A small network was shown many inputs. Here are its activations along a few directions, one row for each input.
In each table, some parts of the input vary, and every possible input appears once, in random order.
A made-up example of a description, with smaller parts first: one of 2 separate values, together with either a single point or one of 9 places along a line or (one of 5 places around a ring, together with one of 6 places along a line).
Shared parts are said once, and a part with two or three values counts as separate values.

Other details of the inputs shift rows strongly along three fixed directions, in all tables alike. That doesn't count.

A family of inputs:
r1: 13; -11; -1; -8; -2; 12; -28; -11; 14; 29; 1; 11
r2: 3; -17; -8; 11; 8; -10; -10; 0; 3; 14; -6; 6
r3: 9; -13; -20; 14; 23; -4; -6; -16; -20; 32; -5; 26
r4: 1; 7; -17; 7; 28; -13; 19; -17; -8; -26; 10; -4
r5: -14; -5; 19; -14; -33; 21; -17; 29; 9; -10; -10; -10
r6: -1; 28; 21; -16; -17; -7; 19; -3; 17; -11; 0; -33
r7: -12; -4; 0; -4; -9; -4; 15; 24; -8; -8; 0; 7
r8: -12; 2; 25; -18; -45; 16; 6; 25; -4; 0; -16; -17
r9: -3; -1; -14; 5; 26; -18; 20; -7; 8; -19; 13; 2
r10: 6; 15; -9; 11; 25; -35; 21; -9; 3; -5; 10; -3
r11: 5; -1; 0; 16; 5; 0; 0; 4; -15; 10; 5; 6
r12: 7; -8; -3; 13; 8; -7; 3; 2; -21; 7; 1; 6
r13: 9; -4; -26; 9; 18; -6; -7; -4; -10; 23; -2; 24
r14: 5; 24; 9; -16; -9; -12; 2; -24; 16; 1; -4; -15
r15: 4; 2; -4; 6; 17; -32; 20; 0; -4; -6; 0; -4
r16: -6; 22; 9; -12; 1; 10; 11; -22; 6; -24; 9; -21
r17: 15; 21; 11; -10; -9; 3; -4; -18; 5; -17; 11; -7
r18: -1; -15; 2; 9; -1; 1; 9; 9; -21; 17; -7; 6
r19: 11; 9; 13; -12; -3; 3; 7; -20; 24; -13; 2; -33
r20: -5; 22; 6; -21; -11; -3; 8; -19; 10; -14; -1; -5
r21: 4; -3; -24; 0; 34; -20; 14; -19; 6; -12; 11; 11
r22: -20; -13; 5; 14; -3; -3; -3; 41; -2; -14; -2; -1
r23: -13; -2; 13; -12; -25; 18; -23; 19; 10; -7; -13; -6
r24: 12; 28; 18; -11; -13; 4; 6; -11; 8; -27; 10; -22
r25: -29; -30; 3; 10; -12; 3; 8; 34; -25; -17; -10; -2
r26: 3; -13; -11; 17; 21; -10; -7; 0; 4; 16; 6; 11
r27: -18; -25; -12; 6; 3; -1; 2; 18; -1; -5; -5; 14
r28: 5; -6; 5; -2; -3; 25; -20; -7; 18; 15; 1; -3
r29: -12; -20; 12; 12; -10; -10; 14; 38; -2; -5; -4; -20
r30: 12; 6; -1; -2; -11; 16; -25; -20; -4; 24; -4; 11
r31: -23; -30; 4; 6; -13; 8; 10; 35; -25; -17; -6; 0
r32: 1; -26; -4; 14; 10; -1; -8; 3; 3; 8; -9; 2
r33: -5; -8; 6; 17; -8; -3; 2; 28; -16; -10; 8; 7
r34: -5; -3; -4; 5; 9; -3; -11; 15; 3; -11; -1; 3
r35: -4; 16; 6; -22; -2; 1; 16; -16; 25; -25; 8; -21
r36: 11; -3; -5; 17; 26; -19; 20; -5; 9; -17; 2; -21
r37: 10; 10; 0; -6; 2; 25; -15; -21; -2; 37; -1; 14
r38: 7; 3; -13; -19; -4; 19; -22; -15; 4; 20; 2; 34
r39: 6; 6; -12; -10; -6; 12; -27; -18; 1; 32; -9; 20
r40: 4; 17; -2; -11; -8; 15; -15; -8; 6; 23; -3; 9
r41: 8; 6; 5; -6; -18; 15; -26; -12; 1; 2; 4; 10
r42: -5; -9; 4; 11; -3; 2; 14; 15; -20; 11; -8; -4
r43: 12; 12; 6; -5; -11; 19; -14; -11; -2; 17; 1; 1
r44: 0; 15; -13; 5; 24; -25; 24; -10; -2; -17; 12; 11
Each input here is: one of 4 places along a line, together with either one of 5 separate values or one of 6 places along a line.
The inputs of r44 and r7 match in every part but the place on the line of 4. If r10 is changed in the same way as r44 into r7, which row does it become?
> r6
The inputs of r36 and r28 match in every part but the place on the line of 4. If r35 is changed in the same way as r36 into r28, which row does it become?
> r9
Change only the choice among 5 separate values in r38. List by row number the other rows that result.
> r5, r17, r21, r31
Change only the place on the line of 4 in r16. List by row number the other rows that result.
> r4, r25, r31
List by row number the other rows that have the place on the line of 4 in common with r25.
> r2, r3, r14, r20, r23, r27, r30, r32, r39, r41
